Each row below holds a small network's activations on one input, seen along a few directions.
Each table varies a few parts of the input and shows all the possible inputs, shuffled.
A made-up example of a description, with smaller parts first: one of 3 separate values, together with either a single point or one of 9 places along a line or (one of 4 places along a line, together with one of 8 places around a ring).
Shared parts are said once, and a part with two or three values counts as separate values.
(in the rows, 128 means zero)

Other details of the inputs shift rows strongly along two fixed directions, in all tables alike. That doesn't count.

Rows:
R1: 126 129 118 146 131 126 151 129 76 158 167 108
R2: 128 105 125 130 120 142 143 145 77 136 181 115
R3: 107 123 148 123 84 140 101 141 208 144 44 168
R4: 122 153 185 105 199 88 27 180 96 101 125 154
R5: 110 150 158 110 111 121 108 119 202 118 61 174
R6: 138 105 102 135 105 165 166 113 136 145 135 111
R7: 119 179 178 122 210 73 34 164 98 122 111 147
R8: 121 124 89 132 126 135 169 110 123 94 147 100
R9: 116 136 152 119 82 136 111 145 205 147 43 175
R10: 85 148 166 123 69 131 114 148 199 146 47 162
R11: 144 155 171 111 206 96 16 150 99 121 103 137
R12: 117 110 107 132 93 154 170 126 129 144 137 94
R13: 139 103 102 127 116 133 170 92 148 113 141 118
R14: 139 113 86 142 107 162 154 112 115 139 146 114
R15: 102 142 157 119 79 121 108 160 183 146 54 155
R16: 112 144 160 129 93 138 104 136 189 148 59 173
R17: 174 115 136 140 191 128 82 147 14 141 220 117
R18: 138 140 124 140 150 110 155 112 102 107 177 102
R19: 138 99 110 110 126 147 170 106 124 106 168 137
R20: 138 125 108 131 123 116 183 115 132 104 156 105
R21: 128 122 102 125 127 136 184 89 142 127 142 135
R22: 130 117 105 143 108 153 180 107 130 157 139 135
R23: 120 116 104 124 124 138 181 111 145 101 136 96
R24: 174 136 109 138 211 107 76 115 21 113 201 95
R25: 120 103 109 142 84 139 168 124 131 142 141 102
R26: 149 116 105 122 113 130 179 97 146 116 142 125
R27: 119 118 91 139 95 150 157 125 108 138 149 98
R28: 130 159 176 125 198 71 20 167 105 108 111 130
Description of these inputs: one of 4 places along a line, together with either a single point or one of 6 places along a line.
Changing only the place on the line of 4 turns R2 into R19. The same change can be made to R12. Which row results?
Answer: R11
Change only the place on the line of 6 in R23. List by row number the other rows that result.
Answer: R7, R8, R18, R20, R28

Rows:
R29: 145 172 141 128 203 84 88 111 92 117 143 156
R30: 160 129 127 115 218 113 40 128 99 105 120 98
R31: 136 133 123 164 87 118 139 135 105 152 146 80
R32: 103 146 107 104 135 143 81 111 195 92 37 155
R33: 124 102 134 114 45 163 130 135 208 147 61 189
R34: 140 162 132 153 149 130 95 116 96 173 124 142
R35: 94 130 117 120 133 139 155 136 100 97 166 121
R36: 158 113 153 122 175 133 65 155 78 168 141 146
R37: 127 102 120 127 98 135 174 134 110 91 188 99
R38: 179 153 165 159 155 102 45 138 77 170 140 129
R39: 142 140 140 109 143 114 27 135 177 90 51 143
R40: 84 93 118 113 63 162 174 153 179 147 86 125
R41: 182 113 97 143 127 109 203 73 111 107 202 109
R42: 123 118 110 157 109 136 180 125 108 165 152 64
R43: 114 106 88 124 74 184 185 105 154 151 116 169
R44: 102 123 98 133 109 148 141 147 84 142 150 116
R45: 134 115 106 123 141 158 170 97 102 116 181 153
R46: 93 108 145 105 123 139 154 150 152 105 128 118
R47: 84 136 141 109 111 104 175 133 211 101 72 121
R48: 106 153 106 161 112 131 148 127 95 158 140 92
R49: 167 105 101 160 127 154 195 87 95 178 181 88
R50: 157 80 110 122 147 161 200 96 100 123 208 118
R51: 139 128 150 135 131 107 51 184 64 141 148 114
R52: 117 142 165 102 142 103 124 119 213 122 56 175
R53: 106 170 180 117 130 62 70 165 174 92 68 141
R54: 168 130 176 120 177 107 46 148 81 116 166 161
R55: 71 154 108 119 92 116 199 112 197 91 85 134
Describe the family of inputs behind these rows.
Answer: one of 3 separate values, together with either a single point or (one of 2 separate values, together with one of 4 places along a line)
Changing only the choice among 3 separate values turns R55 into R47. The same change can be made to R45. Which row results?
Answer: R50
Change only the choice among 2 separate values in R45. List by row number the other rows that result.
Answer: R35
Change only the choice among 3 separate values in R39. List by row number the other rows that result.
Answer: R30, R32

Rows:
R56: 83 138 170 110 111 137 46 190 170 155 34 160
R57: 102 101 123 90 73 179 155 112 234 119 51 194
R58: 104 150 179 123 96 113 43 162 178 138 47 171
R59: 124 113 109 127 99 152 194 130 119 123 165 127
R60: 154 141 160 134 184 91 82 137 85 108 164 96
R61: 125 149 166 108 144 131 53 130 190 141 34 204
R62: 134 156 142 149 157 113 69 134 70 152 145 129
R63: 134 132 107 143 103 142 198 110 124 142 155 125
R64: 187 120 143 130 183 116 63 124 82 133 162 136
R65: 122 121 104 135 120 124 200 96 131 135 154 121
R66: 154 145 130 128 176 87 70 137 93 99 137 101
R67: 112 105 98 136 87 161 173 117 114 128 162 120
R68: 129 128 105 140 135 136 195 90 128 116 166 96
R69: 118 113 77 118 121 142 181 109 130 87 148 101
R70: 147 114 115 139 88 136 191 121 130 130 161 116
R71: 148 134 158 129 170 79 86 144 90 128 154 122
R72: 119 109 108 124 130 145 191 109 123 96 174 97
R73: 95 108 130 124 34 159 153 143 226 155 37 138
R74: 138 146 139 147 161 121 71 152 69 175 131 106
R75: 130 132 150 119 187 94 88 151 66 122 168 128
R76: 128 132 75 134 126 132 185 89 136 106 139 100
Changing only one part turns R66 into R76. The same change can be made to R58. Which row results?
Answer: R62
Describe the family of inputs behind these rows.
Answer: one of 3 separate values, together with either a single point or one of 6 places along a line
Change only the place on the line of 6 in R59. List by row number the other rows that result.
Answer: R56, R67, R69, R72, R75
Change only the choice among 3 separate values in R68. List by row number the other rows that result.
Answer: R60, R72
